A small network was shown many inputs. Here are its activations along a few directions, one row for each input.
In each table, some parts of the input vary, and every possible input appears once, in random order.
Descriptions start from the smaller parts, as in this example, which fits no table here: one of 8 places around a ring, together with either a single point or one of 9 places around a ring or (one of 3 separate values, together with one of 4 places along a line).
Shared parts are said once, and a part with two or three values counts as separate values.
In the rows, zero is written as 128.

Other details of the inputs shift rows strongly along three fixed directions, in all tables alike. That doesn't count.
To show where, the next rows are all for the same input, with only those details redrawn:
[139 196 144 118 144 153 102 128 123 104 109 125 101]
[120 136 127 120 123 127 145 146  72  91 135 118 197]
[172 153 150  94 117 110 131 122  60  36 113 128 119]
[ 59 144 101 174 139 171 118 141 142 177 133 153 203]
[121 202 143 121 147 164 109 146 130 127 120 102 127]
[158 194 157  93 137 137 121 139  90  75 117  96 116]
[128 154 132 120 126 133 130 137  86  96 127 120 168]
[169 103 126 123 106  95 112  74  72  22  90 223  82]

Rows:
row 1: [ 75  89  85 134 134 138 153 119 111 123 157 128 197]
row 2: [120 142 158  65 121 107 151 133 115 121 141  72  94]
row 3: [121  98 101 158 125 130 142 162 117 157 137 154 196]
row 4: [134 101  84 164 138 137 112  78 180 163 106 186  49]
row 5: [182 139 131 117 122 140 124 127  96  76  99 136 111]
row 6: [ 81 104  79 155 151 189 134 135 166 179 139 121 167]
row 7: [117 154 177 134 140 142 109 145 139 190 124 116 126]
row 8: [100  91 148 149 180  86 182 189 138  90 141  88 113]
row 9: [122 121 111 112 126  97 166 123 101 125 170  85 162]
row 10: [161 149 191  89 115  92 123 120  88 103 110 134  82]
row 11: [163 163 148 119 146 121 115 153 109 116 135 112 130]
row 12: [186 142 139 134 135 150  86  78 167  95  52 193  32]
row 13: [171 140 162 123  95 118 123 165 118 137 138  88 132]
row 14: [130 171 147 166 128 139  75  88 193 166 102 218  30]
row 15: [160  55 146  84  97  83 143 119  87 101 128  99 110]
row 16: [188 124 119 153 111 110 118 102 120 113  91 183  65]
row 17: [124 160 130 152 130 176  84 140 187 170  96 109 128]
row 18: [110  52 108 144  98 116 149 139 138 164 167 114 173]
row 19: [105 106 123 155 130 142 133 124 122 145 122 139 225]
row 20: [161 148 135 102 145 111 144 123 112 121 155  63 106]
row 21: [ 97  44  61 168 115 148 103  88 150 122 111 196 117]
row 22: [117 177 126 125 126 124 116 153 139 127 126 140 121]
row 23: [ 87  66  80 171  88 110 133  97  95  82 107 241 175]
row 24: [119 152 174 175 180 105 135 192 164 108  99 125  62]
row 25: [130  43 123 180  91  90 131  90 109 128 132 239 156]
row 26: [127 151 142 102 110 120 144 137 107  88 111 108 177]
row 27: [130  73 141 102 128 119 152 125 121 156 128 115 118]
row 28: [135 103 150 110 130 114 158 127 118 137 177  90 150]
row 29: [142  65 132 108 109 108 184 145 100 136 171  89 180]
row 30: [135 144 162 128 115 140 103 166 143 188 116  87 117]
row 31: [170 149 145 127 123 102 146 141  78 115 141  93 158]
row 32: [ 99  83 145 120 138 124 138 118 128 176 149 116 139]
row 33: [ 84 116 147 103 136 121 150 130 128 175 158  94 141]
row 34: [109 210 126 153 127 141 113 142 170 178 123 123 100]
row 35: [117 200 141 125 148 164 109 145 129 131 121 105 132]
row 36: [ 85 140 119 160 138 155 107 106 166 162 102 176 161]
row 37: [129 130 129 109 158 154 121 100 157 127 127  97 130]
row 38: [ 87  87 118 136 122 115 158 118 141 167 178 136 171]
row 39: [ 80 170 112 114 150 171 113 109 202 154 119 104 108]
row 40: [ 54 112  93 143 153 163 136 108 176 180 142 125 194]
row 41: [145 142 120  80 129  97 136 123 118  72 139 114  79]
row 42: [154  80 163 107 101  96 171 159  60 132 131 105 189]
row 43: [ 96 189 150 151 116 146 117 149 183 191 136 136 116]
row 44: [141 108 103 106 127 123 129 159 122 123 153  74 141]
row 45: [160 112 118  92 142 119 153 149 111 107 149  85 131]
row 46: [ 90  98  75 169 124 147 126 136 172 205 150 104 154]
row 47: [162 154 125 146 108 124 110 150 130 148 119 105 111]
row 48: [119  98 106 118 142 157 146 117 153 142 123 104 168]
row 49: [ 86  83  90 145 144 153 140 118 121 136 154 127 191]
row 50: [126  57  85 114 101  92 143  70  88  24 116 204  97]
row 51: [113  28  75 153 109 127 114  73 156 113 102 188 136]
row 52: [128 162 119 101 124 107 151 124 130 119 148  79  98]
row 53: [128 167 123 100 163 130 113 126 149 122 143 111  78]
row 54: [159 149 149 114 133 135 131 142  76  82 129  99 165]
row 55: [114 118 136  98 104 103 167 133 121 122 172  96 142]
row 56: [174 164 170 126 122 143 122 146 143 151 122 119  90]
row 57: [166 204 155 111 130 110 129 139 106 117 131  92 103]
row 58: [112 187 166 128 125 135  90 123 172 170  91 156  41]
row 59: [130 161 116 158 135 156  84 171 170 178 121 122 114]
row 60: [129 168 123 148 147 130  84 113 157 131 106 199  69]
row 61: [155 106 120 104 147 105 127 114 114  86 146 128 105]
row 62: [157  79 102 158  95 122  93  97 110  71  85 210  94]
Changing only one part turns row 13 into row 18. The same change can be made to row 43. Which row results?
> row 55
What do these inputs look like to the network?
> one of 2 separate values, together with either a single point or (one of 5 places along a line, together with one of 6 places along a line)
Which other rows does row 24 become when the choice among 2 separate values takes its other values? List them by row number.
> row 8
Which other rows does row 32 become when the place on the line of 6 takes its other values? List them by row number.
> row 20, row 28, row 37, row 49, row 61
Start at row 21 and move only the place on the line of 5, one step at a time. The first step leads to row 6. Which rows follow, in order?
> row 49, row 1, row 50
